A small network was trained on invented records. Each row is its activation on one of them, seen along a few directions.
After each row come some of the record's fields: Safof, Nomal, Nuba, Sola, Zikil.
A field that a record lacks is left out.
Other fields move the rows too, some of them a lot.
In the rows, 500 means zero.
Strong random noise was added to every row along 17 fixed directions; ignore it. To show where, here is one row again and again, with new noise each time:
[472 591 608 710 324 515 527 595 341 374 500 269 730 524 474 326 439 358
 588 633 568 364 528 308 550 655 535 559 365 277 569]
[624 539 399 611 507 524 568 495 640 549 713 488 455 481 458 461 676 483
 673 458 310 635 281 420 639 679 246 287 452 721 367]
[549 616 303 510 643 602 337 515 506 449 442 418 499 519 406 588 380 424
 496 580 442 359 501 238 312 759 381 479 575 654 634]
[673 310 438 498 388 431 405 332 506 518 373 444 583 742 496 585 552 456
 536 641 442 397 498 597 712 556 502 404 616 622 424]
[385 342 503 543 660 485 703 568 653 319 582 759 520 450 295 503 870 595
 818 260 337 403 483 484 721 221 681 431 370 579 648]
[464 420 460 464 446 440 370 491 449 188 353 542 306 691 646 512 494 595
 548 595 638 583 451 657 569 469 290 645 627 484 591]
[340 481 424 445 617 522 397 650 455 472 537 407 659 426 428 339 355 525
 497 430 798 579 561 423 211 547 482 673 538 367 526]
[585 693 581 496 356 506 472 408 705 494 556 589 407 303 586 351 432 621
 184 462 318 518 469 620 623 701 448 504 611 431 581]
[357 570 496 443 426 447 435 504 564 184 521 500 366 495 525 361 626 483
 544 519 429 549 351 541 625 546 381 497 588 628 571]
[211 835 436 913 692 546 859 344 670 600 179 366 686 377 388 658 683 614
 488 592 691 603 311 508 481 236 430 889 642 451 637]
[402 614 730 512 334 254 556 466 459 526 406 552 762 574 509 542 744 484
 559 449 472 353 638 695 640 468 722 540 502 603 609]
[272 507 407 521 571 330 813 362 482 466 416 559 244 296 588 230 506 467
 551 517 440 566 385 325 511 184 603 440 518 495 351]
[216 623 622 417 437 263 644 368 559 559 344 622 417 553 487 558 622 355
 206 617 585 359 375 620 511 217 677 681 420 595 816]
[592 545 351 657 601 504 679 324 437 672 303 566 395 464 603 525 333 513
 428 700 470 487 470 352 310 392 455 592 536 406 489]
[644 346 451 383 789 522 472 641 748 635 408 647 753 311 530 587 399 606
 298 387 386 492 667 521 299 662 646 322 666 300 528]
[474 465 563 462 523 521 346 636 298 336 509 442 681 556 568 578 518 406
 618 440 567 463 741 433 392 695 596 501 442 522 474]
[563 505 534 697 437 471 540 548 374 641 420 425 544 555 602 785 461 557
 484 546 771 535 568 582 603 444 551 594 392 364 528]
[453 764 474 572 627 538 520 607 674 383 294 281 484 420 440 413 353 561
 454 472 269 539 483 318 525 597 311 411 756 320 596]
[554 680 619 587 553 474 487 766 394 748 454 325 649 358 712 795 328 541
 356 413 664 716 703 536 381 638 546 427 483 254 416]

[428 387 683 620 450 607 613 438 473 176 466 382 438 691 695 559 718 310
 482 615 460 723 366 616 744 515 310 552 376 457 335] -> Safof=c3, Nomal=w2, Nuba=p2, Sola=t1
[500 700 579 396 200 261 276 764 617 511 664 343 552 431 460 358 472 584
 403 570 544 431 336 678 834 808 416 245 587 503 652] -> Safof=c3, Nomal=w2, Nuba=p4, Sola=t1
[461 827 473 578 437 670 354 437 650 438 738 442 535 469 311 434 662 582
 503 374 537 575 406 512 548 777 254 700 540 764 547] -> Safof=c1, Nomal=w2, Nuba=p3, Sola=t1, Zikil=u1
[451 790 705 475 446 307 642 773 583 659 473 395 364 452 581 572 387 331
 263 611 385 584 319 424 424 439 390 318 375 228 746] -> Safof=c1, Nomal=w1, Nuba=p4, Sola=t1, Zikil=u2
[426 433 623 495 467 476 640 301 559 523 599 747 467 594 513 479 766 588
 455 311 610 588 549 747 645 386 513 723 331 619 431] -> Safof=c1, Nomal=w2, Nuba=p3, Sola=t1, Zikil=u1
[592 366 396 443 618 431 480 581 527 565 395 471 574 257 585 524 343 562
 461 459 501 439 691 379 522 553 800 235 671 349 316] -> Safof=c1, Nomal=w2, Nuba=p1, Sola=t1, Zikil=u1
[532 655 447 538 400 383 461 523 562 354 473 494 277 628 687 535 495 421
 429 781 545 613  93 561 423 683  82 479 561 628 628] -> Safof=c4, Nomal=w2, Nuba=p2, Sola=t1
[439 713 470 471 515 385 426 589 565 564 336 276 620 376 544 588 390 439
 304 619 523 474 548 429 534 744 545 284 700 476 471] -> Safof=c1, Nomal=w1, Nuba=p4, Sola=t1, Zikil=u2
[535 687 667 506 357 452 467 494 515 768 551 483 664 512 411 666 518 513
 348 448 532 472 556 712 493 515 632 536 461 563 610] -> Safof=c1, Nomal=w1, Nuba=p2, Sola=t2, Zikil=u1
[366 441 615 398 678 470 538 586 491 427 245 502 683 705 516 774 674 443
 565 530 430 634 525 695 408 240 565 526 611 483 569] -> Safof=c4, Nomal=w2, Nuba=p1, Sola=t2
[738 735 524 486 315 364 511 456 464 873 735 652 324 513 563 384 409 838
 576 361 492 799 455 760 440 434 239 502 571 530 356] -> Safof=c4, Nomal=w2, Nuba=p3, Sola=t2
[271 402 340 426 830 341 697 534 641 302 371 631 341 283 613 408 495 337
 476 501 495 356 385 170 298 531 605 273 489 616 535] -> Safof=c4, Nomal=w2, Nuba=p2, Sola=t2
[537 583 536 639 211 552 423 260 421 700 599 365 495 650 279 746 620 524
 509 441 636 370 558 634 898 389 627 635 369 765 499] -> Safof=c1, Nomal=w1, Nuba=p4, Sola=t1, Zikil=u2
[590 450 133 775 527 737 449 201 427 435 425 412 409 198 599 467 322 597
 469 668 742 399 533 266 523 735 460 716 585 552 292] -> Safof=c1, Nomal=w2, Nuba=p4, Sola=t1, Zikil=u2
[234 878 518 612 697 697 523 512 523 378 412 378 584 504 304 792 704 348
 539 443 394 392 522 277 463 571 510 622 414 755 702] -> Safof=c1, Nomal=w2, Nuba=p3, Sola=t1, Zikil=u2
[574 564 613 630 404 294 642 515 502 763 564 536 568 499 457 618 518 539
 505 368 630 267 593 456 627 531 718 384 277 501 585] -> Safof=c4, Nomal=w1, Nuba=p3, Sola=t1
[564 600 585 588 426 412 545 495 571 530 297 411 630 599 462 566 575 636
 608 486 343 503 558 661 723 360 455 507 709 378 546] -> Safof=c4, Nomal=w2, Nuba=p4, Sola=t1
[472 679 609 443 499 560 420 464 657 357 488 631 547 325 641 606 712 602
 368 413 322 618 556 736 542 674 484 572 671 596 508] -> Safof=c1, Nomal=w2, Nuba=p3, Sola=t1, Zikil=u2
[370 345 466 540 511 711 606 381 575 239 594 619 550 160 519 192 593 473
 388 673 400 529 338 527 538 396 744 609 482 371 427] -> Safof=c3, Nomal=w2, Nuba=p1, Sola=t2
[527 549 443 567 583 430 479 643 442 592 404 401 798 565 488 705 613 466
 701 681 597 570 416 497 337 543 442 416 590 512 464] -> Safof=c1, Nomal=w2, Nuba=p3, Sola=t1, Zikil=u2
[274 400 334 489 756 494 609 687 681 450 523 443 364 413 283 672 712 517
 670 353 508 418 340 357 865 295 596 231 413 690 564] -> Safof=c3, Nomal=w2, Nuba=p4, Sola=t2
[566 401 341 349 782 791 292 721 619 140 570 806 550 297 468 621 593 752
 613 493 316 699 504 639 250 512 519 510 743 441 606] -> Safof=c1, Nomal=w1, Nuba=p1, Sola=t1, Zikil=u1
[448 556 759 511 404 535 521 405 694 493 646 444 725 434 541 419 649 441
 208 207 548 462 656 573 734 891 560 515 364 552 404] -> Safof=c4, Nomal=w2, Nuba=p3, Sola=t2
[518 635 599 586 388 566 496 554 461 588 544 345 553 834 318 599 509 369
 467 623 543 486 337 485 552 501 263 629 285 474 685] -> Safof=c1, Nomal=w2, Nuba=p3, Sola=t1, Zikil=u2
[454 316 614 210 503 618 373 567 527 407 515 513 414 609 395 509 415 438
 247 439 420 617 565 631 537 236 703 475 536 316 515] -> Safof=c1, Nomal=w1, Nuba=p1, Sola=t1, Zikil=u1
[368 479 446 260 565 436 442 388 575 620 366 569 341 565 533 558 402 552
 194 564 680 712 394 761 311 154 438 726 707 485 559] -> Safof=c4, Nomal=w2, Nuba=p4, Sola=t2
[380 426 345 362 236 335 214 514 346 235 389 197 469 586 453 268 322 481
 583 731 792 329 457 470 695 576 564 431 722 552 467] -> Safof=c1, Nomal=w1, Nuba=p4, Sola=t2, Zikil=u1
[535 641 630 547 384 554 472 663 615 305 543 674 352 521 475 598 565 630
 465 565 407 531 273 722 598 331 411 610 460 332 923] -> Safof=c4, Nomal=w2, Nuba=p1, Sola=t2
[509 676 591 448 411 468 529 446 342 814 552 518 457 424 571 660 430 419
 283 516 520 553 619 507 435 371 734 496 406 505 407] -> Safof=c1, Nomal=w2, Nuba=p3, Sola=t1, Zikil=u1
[422 572 286 549 594 467 547 478 698 384 576 671 484 147 397 314 647 786
 736 411 552 493 426 471 580 465 523 479 723 568 492] -> Safof=c1, Nomal=w2, Nuba=p4, Sola=t2, Zikil=u2
[667 446 189 529 665 515 429 401 490 772 307 471 477 488 486 736 329 595
 533 708 517 399 467 417 432 485 526 344 707 592 420] -> Safof=c3, Nomal=w2, Nuba=p3, Sola=t2
[801 158 334 234 547 591 146 663 362 532 641 592 258 776 456 796 299 589
 582 463 558 625 531 615 419 449 398 326 475 568 455] -> Safof=c1, Nomal=w1, Nuba=p1, Sola=t1, Zikil=u2
[539 752 799 592 304 710 516 530 565 381 644 435 496 485 479 152 443 558
 354 372 211 548 560 520 638 652 231 709 392 198 622] -> Safof=c3, Nomal=w2, Nuba=p3, Sola=t2

Here are new rows. What are their fields?
[365 463 655 299 594 627 454 545 620 138 593 703 663 511 410 213 679 442
 533 387 214 535 506 588 257 505 474 643 554 502 642] -> Safof=c4, Nomal=w2, Nuba=p2, Sola=t2
[384 402 320 456 761 671 409 584 418 384 307 328 813 414 583 475 489 318
 541 805 484 647 454 424  79 561 433 595 724 461 374] -> Safof=c3, Nomal=w2, Nuba=p4, Sola=t2
[832 608 611 633 367 470 612 391 261 725 423 563 551 571 596 394 318 611
 693 468 158 464 777 467 355 465 529 456 555 337 348] -> Safof=c4, Nomal=w1, Nuba=p2, Sola=t1
[567 622 547 658 480 498 603 451 503 461 287 494 388 597 476 842 573 506
 510 617 344 343 461 497 738 340 625 417 490 509 720] -> Safof=c4, Nomal=w1, Nuba=p1, Sola=t2
[657 686 374 594 471 498 496 448 599 666 599 480 367 411 444 488 442 738
 641 332 418 554 463 512 606 603 319 415 632 651 427] -> Safof=c4, Nomal=w2, Nuba=p2, Sola=t2
[281 594 491 524 558 387 678 322 748 726 385 326 250 625 599 430 384 483
  64 556 839 779 159 643 525 436 110 678 517 516 401] -> Safof=c3, Nomal=w2, Nuba=p3, Sola=t2
[591 487 560 526 332 264 383 654 464 393 405 297 722 732 567 452 455 410
 609 656 620 305 485 456 599 857 396 309 529 417 563] -> Safof=c4, Nomal=w2, Nuba=p3, Sola=t1
[594 489 546 568 308 545 583 380 377 621 524 281 253 575 461 231 169 390
 355 597 439 484 474 263 613 345 447 500 365 202 449] -> Safof=c4, Nomal=w1, Nuba=p1, Sola=t2
[707 590 720 515 400 465 526 661 435 557 565 558 546 832 477 609 633 389
 654 597  91 424 450 527 615 531 284 329 293 536 670] -> Safof=c3, Nomal=w2, Nuba=p4, Sola=t2
[717 739 572 738 274 525 430 351 434 673 483 389 653 715 498 637 453 430
 389 730 496 273 444 488 591 878 350 553 396 638 600] -> Safof=c3, Nomal=w2, Nuba=p3, Sola=t1
[243 887 470 459 495 195 623 536 355 525 426 427 226 367 709 395 440 347
 514 660 601 648 312 274 188 489 348 458 574 655 471] -> Safof=c1, Nomal=w1, Nuba=p1, Sola=t1, Zikil=u2
[554 106 353 354 549 368 433 485 585 341 412 545 596 628 515  81 269 606
 523 565 748 417 505 490 430 604 450 450 656 225 412] -> Safof=c4, Nomal=w2, Nuba=p3, Sola=t2
[582 844 353 486 464 287 485 333 515 833 518 604 240 385 626 728 357 441
 151 637 685 283 557 316 491 818 513 388 443 796 594] -> Safof=c1, Nomal=w2, Nuba=p4, Sola=t2, Zikil=u1
[555 826 600 489 343 494 246 761 349 631 441 128 770 658 478 603 437 558
 676 616 409 734 462 716 447 599 255 456 757 473 467] -> Safof=c3, Nomal=w2, Nuba=p3, Sola=t2
[623 664 496 684 403 553 514 454 475 569 402 398 549 204 650 473 266 796
 392 442 596 580 697 590 538 563 617 577 733 193 348] -> Safof=c4, Nomal=w1, Nuba=p4, Sola=t1
[436 663 645 674 337 495 584 446 353 502 498 505 519 327 620 630 663 695
 669 338 457 548 663 687 766 394 731 515 506 565 342] -> Safof=c3, Nomal=w1, Nuba=p3, Sola=t1
